Each row below holds a small network's activations on one record, seen along a few directions.
Each row is followed by the record's values for the fields Nubo, Mav, Seg, Suvi.
Other fields move the rows too, some of them a lot.
In the rows, 500 means zero.
Random noise pushes rows far along 9 fixed directions. That doesn't count. These rows show it; they differ only by the noise:
[588 355 419 593 472 444 633 451 392 341 525 589 530 465 495 450 583 531
 443 521 491 540 368 494 497 701 677]
[457 482 237 436 718 612 595 562 396 784 609 198 499 598 659 724 547 339
 605 337 544 587 525 336 593 525 882]
[569 298 192 764 480 452 443 254 430 333 606 663 611 518 380 338 470 483
 483 327 707 546 543 702 518 546 398]
[435 541 604 407 499 413 417 360 555 440 628 908 498 294 430 788 542 570
 609 447 569 528 376 398 697 602 262]
[447 444 606 579 427 507 658 491 348 397 406 621 363 513 613 524 625 545
 521 573 457 400 442 403 420 590 586]
[537 416 445 645 535 395 394 468 629 379 601 623 792 389 356 383 295 464
 322 388 421 658 436 720 482 579 475]
[542 251 281 796 537 499 642 399 369 425 472 487 685 496 612 328 453 465
 357 395 458 522 569 680 431 645 812]
[486 477 719 564 445 703 657 462 343 497 431 479 474 512 613 629 547 587
 512 651 571 478 440 497 241 526 718]
[650 362 355 788 445 345 524 560 490 282 532 467 499 557 327 221 502 505
 326 555 422 613 360 546 418 650 509]
[263 574 553 519 522 452 373 482 521 710 490 644 283 460 543 784 555 488
 721 370 543 300 562 393 559 359 294]
[246 590 675 578 586 406 343 568 700 506 479 734 724 388 560 493 198 372
 360 301 216 539 617 613 532 413 282]

[520 586 316 294 630 363 316 619 642 538 608 504 589 511 379 530 473 362
 591 249 464 530 452 403 748 461 397]
{Nubo: y7, Mav: d3, Seg: l8, Suvi: s1}
[396 347 384 456 385 201 541 543 585 505 335 513 400 382 506 222 595 491
 485 437 300 150 512 712 529 509 561]
{Nubo: y2, Mav: d1, Seg: l7, Suvi: s2}
[372 556 668 275 364 554 591 632 427 224 241 529 498 729 608 120 473 336
 504 442 386 305 546 563 283 335 459]
{Nubo: y3, Mav: d1, Seg: l6, Suvi: s1}
[306 601 400 497 625 545 483 663 507 559 454 327 512 729 656 367 358 227
 463 291 338 549 691 431 522 338 473]
{Nubo: y5, Mav: d2, Seg: l6, Suvi: s1}
[523 535 719 662 471 618 467 414 546 498 464 610 631 435 558 537 363 652
 360 634 502 575 628 607 433 473 364]
{Nubo: y2, Mav: d1, Seg: l8, Suvi: s2}
[507 547 525 489 523 426 649 783 502 548 343 257 292 503 558 472 675 429
 550 610 249 424 359 178 485 638 721]
{Nubo: y7, Mav: d3, Seg: l7, Suvi: s1}
[444 594 709 611 470 479 521 575 574 375 539 579 454 445 438 489 452 499
 372 660 350 703 369 379 436 599 366]
{Nubo: y5, Mav: d2, Seg: l6, Suvi: s1}
[609 509 469 426 564 499 599 553 509 426 531 459 616 467 509 448 473 454
 414 520 412 637 432 422 575 625 626]
{Nubo: y7, Mav: d3, Seg: l5, Suvi: s2}
[608 439 384 368 490 449 456 624 430 499 401 394 530 642 519 435 560 501
 554 387 487 291 512 568 495 409 715]
{Nubo: y1, Mav: d1, Seg: l8, Suvi: s1}
[679 361 531 749 467 449 554 519 372 413 434 579 500 454 500 569 565 683
 449 582 462 432 410 469 452 661 690]
{Nubo: y6, Mav: d4, Seg: l1, Suvi: s1}
[477 287 453 876 465 516 674 298 330 534 448 614 423 390 689 570 614 642
 446 582 512 435 633 531 497 650 636]
{Nubo: y5, Mav: d2, Seg: l6, Suvi: s1}
[509 299 225 702 432 353 359 471 518 749 405 365 369 451 377 475 607 562
 695 362 650 121 548 721 393 391 603]
{Nubo: y3, Mav: d3, Seg: l6, Suvi: s2}
[477 511 409 507 604 735 465 218 511 567 691 579 732 394 499 698 371 449
 557 390 781 735 576 596 537 509 468]
{Nubo: y5, Mav: d4, Seg: l6, Suvi: s2}
[465 662 658 385 498 689 399 349 616 588 586 493 517 447 451 628 427 563
 550 627 705 623 585 529 486 351 203]
{Nubo: y2, Mav: d1, Seg: l7, Suvi: s2}
[477 620 540 468 524 696 593 540 515 472 498 285 456 577 511 423 498 352
 486 610 527 674 495 366 380 487 496]
{Nubo: y5, Mav: d3, Seg: l6, Suvi: s2}
[369 554 753 336 492 638 657 533 380 464 421 569 475 488 669 674 553 467
 581 539 450 450 405 375 371 538 703]
{Nubo: y4, Mav: d2, Seg: l6, Suvi: s1}
[499 578 617 408 456 344 426 658 675 789 489 323 221 373 381 681 648 648
 592 710 447 355 382 405 520 465 437]
{Nubo: y2, Mav: d1, Seg: l7, Suvi: s2}
[771 418 231 622 525 673 475 350 311 392 651 385 567 767 404 384 528 542
 510 466 854 682 567 527 497 454 452]
{Nubo: y3, Mav: d2, Seg: l8, Suvi: s1}
[457 535 437 520 669 411 480 652 602 822 501 369 524 415 663 699 465 503
 453 447 275 500 612 374 735 546 647]
{Nubo: y2, Mav: d1, Seg: l8, Suvi: s2}
[532 533 454 453 490 541 473 301 495 383 583 676 514 519 502 489 509 545
 504 528 665 617 637 474 684 496 190]
{Nubo: y2, Mav: d1, Seg: l7, Suvi: s2}
[608 495 592 576 481 414 481 570 626 576 501 425 522 376 416 522 481 625
 376 691 395 562 445 523 484 587 521]
{Nubo: y2, Mav: d1, Seg: l6, Suvi: s2}
[509 381 694 725 441 615 711 436 347 404 312 600 608 455 729 445 487 619
 368 627 394 454 581 571 332 627 726]
{Nubo: y3, Mav: d2, Seg: l6, Suvi: s1}
[558 561 479 125 384 437 346 409 567 359 629 661 475 485 204 523 559 516
 696 429 770 441 292 593 538 401 246]
{Nubo: y2, Mav: d1, Seg: l5, Suvi: s2}
[661 403 625 564 382 475 585 519 361 365 398 554 496 565 526 382 565 686
 399 644 473 397 467 599 389 544 610]
{Nubo: y3, Mav: d2, Seg: l8, Suvi: s2}
[476 385 256 711 544 488 590 304 334 398 598 641 401 547 566 505 593 453
 543 403 623 582 571 395 651 605 419]
{Nubo: y4, Mav: d2, Seg: l6, Suvi: s1}
[408 545 549 388 542 581 535 469 535 563 475 519 586 438 627 566 453 447
 527 462 476 496 584 512 529 483 542]
{Nubo: y5, Mav: d3, Seg: l2, Suvi: s2}
[563 506 464 725 499 679 499 503 465 490 569 268 537 620 389 395 375 463
 402 582 620 693 471 593 233 442 545]
{Nubo: y6, Mav: d4, Seg: l6, Suvi: s1}
[421 393 586 552 344 519 577 505 434 380 349 437 472 547 504 250 512 480
 439 544 463 322 480 747 190 430 636]
{Nubo: y5, Mav: d2, Seg: l6, Suvi: s1}
[601 514 382 618 675 524 532 685 464 513 553 274 694 702 626 387 310 426
 246 448 281 740 604 451 584 522 717]
{Nubo: y6, Mav: d4, Seg: l8, Suvi: s2}
[272 405 492 608 544 373 507 539 532 570 367 612 606 391 671 462 379 403
 458 287 253 310 607 655 491 506 659]
{Nubo: y4, Mav: d2, Seg: l6, Suvi: s1}
[498 503 544 746 531 470 484 684 432 581 287 422 397 667 704 449 502 552
 432 500 289 324 736 397 504 389 512]
{Nubo: y1, Mav: d1, Seg: l8, Suvi: s1}
[425 460 469 562 432 420 371 502 617 579 410 449 522 490 428 341 406 501
 501 428 500 318 597 770 377 329 393]
{Nubo: y2, Mav: d1, Seg: l7, Suvi: s2}
[436 364 331 632 452 400 609 445 335 337 437 629 328 579 567 369 655 438
 558 410 484 368 486 413 537 602 537]
{Nubo: y4, Mav: d2, Seg: l6, Suvi: s1}
[396 545 493 295 479 646 464 529 438 509 471 362 539 687 507 449 441 355
 606 356 631 415 522 648 300 277 593]
{Nubo: y5, Mav: d2, Seg: l6, Suvi: s1}
[531 376 354 548 532 416 393 440 648 869 525 357 512 222 448 723 571 618
 628 489 578 306 502 660 523 518 720]
{Nubo: y5, Mav: d3, Seg: l2, Suvi: s2}
[349 565 505 487 552 362 369 515 661 570 609 593 483 397 431 567 425 420
 459 410 376 570 504 501 645 477 281]
{Nubo: y5, Mav: d2, Seg: l6, Suvi: s1}
[480 576 647 577 411 356 257 550 759 435 537 593 577 395 224 379 313 541
 399 540 439 542 424 719 377 410 166]
{Nubo: y5, Mav: d4, Seg: l2, Suvi: s2}
[473 473 444 784 464 213 416 580 547 604 476 553 188 468 436 540 585 626
 492 579 348 368 509 380 625 525 296]
{Nubo: y6, Mav: d4, Seg: l7, Suvi: s2}

Here are new rows. What are their fields?
[683 476 443 678 460 301 438 632 497 502 497 514 282 537 368 533 662 669
 512 611 459 459 390 301 628 611 388]
{Nubo: y3, Mav: d2, Seg: l8, Suvi: s1}
[384 541 357 659 621 473 637 470 423 433 543 619 424 574 735 464 485 389
 395 441 325 681 674 226 803 620 370]
{Nubo: y6, Mav: d4, Seg: l7, Suvi: s2}
[553 456 447 662 487 169 309 464 770 458 623 785 575 204 254 512 427 609
 384 490 372 586 401 558 744 674 189]
{Nubo: y2, Mav: d1, Seg: l6, Suvi: s2}
[419 541 332 728 588 423 370 589 545 727 494 362 306 611 500 543 511 442
 587 397 478 460 648 355 593 389 310]
{Nubo: y3, Mav: d2, Seg: l6, Suvi: s1}
[384 456 554 853 424 556 554 419 423 397 404 509 410 667 600 181 402 470
 336 561 441 511 748 615 331 376 256]
{Nubo: y3, Mav: d2, Seg: l6, Suvi: s2}
[336 585 480 315 530 527 530 549 511 517 427 469 471 608 642 408 468 348
 540 384 432 438 637 464 567 388 428]
{Nubo: y2, Mav: d1, Seg: l7, Suvi: s2}
[569 440 479 537 598 546 475 469 585 767 520 406 655 303 528 742 482 593
 538 508 538 513 508 536 537 586 727]
{Nubo: y3, Mav: d1, Seg: l6, Suvi: s1}
[459 421 390 581 420 339 478 598 484 327 395 520 450 616 425 206 493 401
 478 379 402 356 456 602 399 471 478]
{Nubo: y4, Mav: d2, Seg: l6, Suvi: s1}
[477 491 420 680 636 439 523 607 600 369 534 461 765 530 547 238 236 317
 204 401 204 785 557 531 553 620 534]
{Nubo: y4, Mav: d2, Seg: l6, Suvi: s1}
[417 572 430 590 452 618 479 471 422 540 458 293 237 795 510 295 515 427
 570 515 657 428 721 496 383 197 186]
{Nubo: y2, Mav: d1, Seg: l5, Suvi: s2}
[418 486 460 312 519 631 539 399 464 600 534 476 565 429 533 660 519 429
 661 393 666 444 459 584 431 476 696]
{Nubo: y5, Mav: d4, Seg: l6, Suvi: s2}
[594 483 440 424 426 524 531 531 446 470 523 311 395 631 391 382 567 528
 526 591 613 474 429 554 381 422 546]
{Nubo: y2, Mav: d1, Seg: l5, Suvi: s2}
[700 346  27 343 493 240 444 475 498 306 718 454 532 597 211 239 570 406
 493 341 608 589 280 600 688 617 563]
{Nubo: y6, Mav: d4, Seg: l7, Suvi: s2}
[311 475 486 561 443 402 375 388 532 531 503 702 375 416 421 571 516 480
 642 363 584 315 497 612 474 409 296]
{Nubo: y4, Mav: d2, Seg: l6, Suvi: s1}
[417 636 704 242 616 607 551 499 572 464 616 601 729 387 580 677 373 405
 419 492 393 777 434 420 597 592 534]
{Nubo: y5, Mav: d2, Seg: l6, Suvi: s1}
[413 560 523 479 451 534 508 417 517 387 505 570 439 513 483 389 495 440
 517 517 548 531 537 505 473 457 291]
{Nubo: y5, Mav: d4, Seg: l2, Suvi: s2}
[200 650 414 272 606 418 370 504 587 498 576 680 482 531 559 558 422 223
 608 180 420 503 605 398 759 364 220]
{Nubo: y5, Mav: d2, Seg: l6, Suvi: s1}
[392 616 705 268 584 363 522 669 633 739 574 489 413 314 549 791 531 521
 495 589 246 533 365 320 663 592 591]
{Nubo: y3, Mav: d2, Seg: l6, Suvi: s2}
[495 400 356 539 610 485 644 442 354 628 587 499 430 437 641 777 642 520
 582 464 516 529 447 339 649 682 802]
{Nubo: y4, Mav: d2, Seg: l6, Suvi: s1}
